A small network was shown many inputs. Here are its activations along a few directions, one row for each input.
Each table varies a few parts of the input and shows all the possible inputs, shuffled.
Descriptions start from the smaller parts, as in this example, which fits no table here: one of 4 places along a line, together with either a single point or one of 9 places along a line or (one of 2 separate values, together with one of 5 places around a ring).
Shared parts are said once, and a part with two or three values counts as separate values.

Other details of the inputs vary at random and push rows far along three fixed directions, the same in every table; ignore that.
These rows show it; all are for the same input, with only those details redrawn:
[ 20  -5  -5  -6   2   0  13  -6  11  32 -21]
[ 17 -49  -5 -20  -9 -24  15 -43  42  45 -24]
[ 38  11  -1   3  12   9   3 -14   4  40 -24]
[ 16  27  -1  14   7  14   0  23  -7   7 -15]
[ 17  31   1  16   7  16  -1  25  -8   5 -15]
[ -8  -7  31  66 -17 -23 -71 -11  50 -55  -1]
[ -9 -58  -7 -21 -21 -32  20 -22  46  21 -16]
[ 35 -34  -1 -11   1 -15   6 -51  36  53 -27]

Rows:
x1: [ 23  17   7 -11  18  14   5 -34 -12  32  -5]
x2: [  4  44   9  -3  17  24   4  10 -26  -1   1]
x3: [-22  28   2   2  11   4   3  40 -27 -22   1]
x4: [ 27   9  37  66 -11 -10 -83 -33  44 -31  13]
x5: [-56  -9  -8 -31 -23 -17  30  62 -17 -37  20]
x6: [ 36  44  -6  16  21  26  -3   9 -19  25 -19]
x7: [ 30  10   6 -17  15   6   4 -33 -13  37   8]
x8: [ 12 -42   1 -29  -2 -29   5 -57  16  37  -1]
x9: [ 10  29 -15  14  14  21   4  15 -25   9  -2]
x10: [-13  18  14  -8  -6  -3   0  39 -13 -18  15]
x11: [ 22   1 -11  -7   0  11  10 -17   1  25  13]
x12: [ 19  36 -12  12  11  23  -1  19 -27  13  -2]
x13: [ 12  43   8   1  22  14  -2  21 -32   9 -14]
x14: [-45 -10 -21 -25 -29   5  41  45  -1 -28  26]
x15: [-21   9 -19  -2 -12   7  16  41 -16 -20  16]
x16: [ 14  -6 -16  -5   7   2  12 -15   2  27 -12]
x17: [ 12 -47 -13 -15  -4 -17  18 -56  35  38 -11]
x18: [ 20   9  28  69  -5  -8 -84 -40  38 -35  18]
x19: [ 16   2 -15   0   8   8  12 -17  -1  21  -4]
x20: [ 28 -59   2 -22  46  43   2 -22 -34 -29 -56]
x21: [ 18  43  12   1  10  13  -5  24 -34   4   2]
x22: [-27  19   2   1   4   2   5  29 -23 -27  10]
x23: [-53 -42   6  42 -34 -33 -36  -5  47 -72  26]
x24: [ 12  37  -7   7   9  31   8  11 -13   3  -1]
x25: [ 10  25 -13  17   8  22   0   6 -21   2  12]
x26: [ 13  18  32  69  -2   3 -73 -41  43 -41   5]
x27: [ 11  39   5 -12  10  23   9   5 -31   7  13]
x28: [-14   6  -5   5  -9   0  10  40   4 -15  -7]
x29: [ 12  31 -11  12  15  20   5  18 -18   8 -10]
x30: [ 39 -37  -3 -17  -8 -16   5 -57  30  55 -11]
x31: [  4  36   0   3  20  15  -5  15 -41   5   5]
x32: [ 11 -47   9 -33  -2 -35   9 -48  27  43 -19]
x33: [  8  26   9  -2  10   5  -5  16 -27   8   0]
x34: [-55  -7  -5 -26 -16 -15  34  67 -18 -30   8]
x35: [-58  -4  -9 -31 -17  -1  36  49 -18 -34  25]
x36: [-46 -48 -24 -31 -28 -27  39  27  22 -10  -1]
x37: [-55 -12  -6 -35 -24 -18  30  64 -10 -34  23]
x38: [-20  20  11 -12  -6  10   5  23 -10 -23  25]
x39: [-51 -90 -27 -42 -38 -48  44  -5  46   3   1]
x40: [-29   8  -3  -3  -1  -1   7  24 -24 -23  20]
x41: [ 13  15  28  70  -4   4 -74 -44  37 -40  12]
x42: [ 11   6   3 -11  13  -4   3 -12 -15  25 -10]
x43: [  7   5   0  -9  17  -2   4 -15 -19  23  -5]
x44: [-45 -16 -21 -18 -26  -7  35  62  -5 -23  11]
x45: [ 21  37  -8  11   4  21  -2  20 -23   7   3]
x46: [-59 -28  27  37 -23 -39 -44   2  38 -82  22]
x47: [ 18  38  -3   3   3  34   3  11 -12   5  15]
x48: [ 19  -5 -16  -7  -2   7  16 -22  -2  25   9]
x49: [ 16   8  12 -13  12  -5   5  -4  -6  25 -19]
x50: [ 36  43  -2  16  16  24  -4  13 -19  23 -17]
x51: [ 28 -38   6 -33   5 -23   3 -68  20  54  -2]
x52: [ 11  27 -16  11  12  22   1  14 -26  10   3]
x53: [-39 -71  -6 -41 -17 -48  23 -26  31   6  -3]
x54: [ 38  38  -4   6  11  25  -5   6 -16  26   1]
x55: [-65 -10  -2 -28 -19  -9  33  47   1 -43  15]
x56: [-20  -3  37  53 -11 -29 -78 -19  25 -58  17]
x57: [  8  25  -8   7   3  27   3   2 -11   3  11]
x58: [ 14   6   1 -14   7   2   8 -21 -18  19  10]
x59: [ 19  -7  -8  -5   1   1  13  -9   4  32 -13]
x60: [ 31 -71 -16 -15  35  48   9 -24 -17 -21 -58]
x61: [-22 -60   0 -37 -14 -44  16 -30  30  17 -10]
x62: [-24  -2  33  59  -7 -23 -68 -24  23 -63  21]
What do these inputs look like to the network? -> one of 2 separate values, together with either a single point or (one of 5 places along a line, together with one of 6 places along a line)
Changing only the choice among 2 separate values turns x46 into x17. The same change can be made to x51. Which row results? -> x18
Changing only the choice among 2 separate values turns x16 into x53. The same change can be made to x54. Which row results? -> x37
Change only the choice among 2 separate values in x36. List by row number the other rows that result. -> x61
A walk changes only the place on the line of 6. It starts at x11 and steps to x48. List the rest of the walk in order. -> x25, x23, x19, x17
Change only the place on the line of 5 in x30. List by row number the other rows that result. -> x14, x15, x45, x48

Rows:
x63: [-55 -30  28  24 -31 -34 -43  17  40 -77   8]
x64: [ 54 -15   8  16  15  -7 -25 -73  33  43 -21]
x65: [ -1  10  -3 -10  16  16  -1   0 -32  -8   9]
x66: [-10 -53 -18 -70   6 -18  69 -20   0  59 -18]
x67: [  9  20   9 -20 -26 -42   7 -25  26  74  54]
x68: [  8  36 -45 -25  10  38  62  58 -49  37 -11]
x69: [  7 -51 -31 -97   1  -3  85 -16  -6  71 -24]
x70: [-43  16  19  52 -23  -9 -38  63   5 -97  19]
x71: [ -44   15   23   53  -23    5  -43   52    0 -102   24]
x72: [  77  -10   24   37   25    7  -64 -117   37   43  -18]
x73: [ 67 -12   6  23  19  13 -36 -97  27  44 -15]
x74: [ 15 -40 -31 -77   2   7  81  -2 -14  59 -17]
x75: [  4  19  -2   0   5   3  -5  20 -11   4 -13]
x76: [-45 -87  21  35 -53 -66 -49 -33  83 -57   8]
x77: [ -2  22 -28 -61  25  33  70  41 -65  50 -10]
x78: [-79 -40 -17 -48 -31 -16  44  68  -3 -55  16]
x79: [-63 -44   1  12 -36 -18 -10  30  40 -60  15]
x80: [ 45  91   8  34  42  60 -19  32 -49  14 -14]
x81: [-48 -33 -24 -56 -12  -4  74  42 -29 -10   7]
x82: [-38  -5 -25 -22  -7  12  40  56 -10 -28   9]
x83: [ 40 107  28  71  43  54 -58  22 -55 -37   1]
x84: [  9  23 -31 -25  13  39  54  39 -37  18  -2]
x85: [ 31 101  33  74  31  35 -69  44 -42 -50  -2]
x86: [  1  77  13  53  19  29 -40  63 -43 -46   5]
x87: [ 17 -35   1 -18  10 -23  16 -45  14  41 -20]
x88: [ 47 -24  18   0   7  -5 -14 -63  25  43 -20]
x89: [  83   -9   21   47   20   -2  -61 -110   43   47  -23]
x90: [ 38  38   7   8  35  32 -20 -23 -36  16  -4]
x91: [-43 -12  21  18 -66 -85 -31 -57  90   3  52]
x92: [-40   4 -32 -17 -13   6  40  74 -15 -18   2]
x93: [-69 -97   5   3 -46 -69 -27 -27  63 -52  17]
x94: [ 30  17  -5 -13  26  12  10 -14 -29  34 -12]
What do these inputs look like to the network? -> either one of 2 separate values or (one of 5 places along a line, together with one of 6 places along a line)
Which of the alternatives is x64? -> one of 5 places along a line, together with one of 6 places along a line
Which other rows belong to the same alternative as x67? List them by row number. -> x91
Change only the place on the line of 6 in x82. List by row number the other rows that result. -> x69, x74, x83, x84, x90
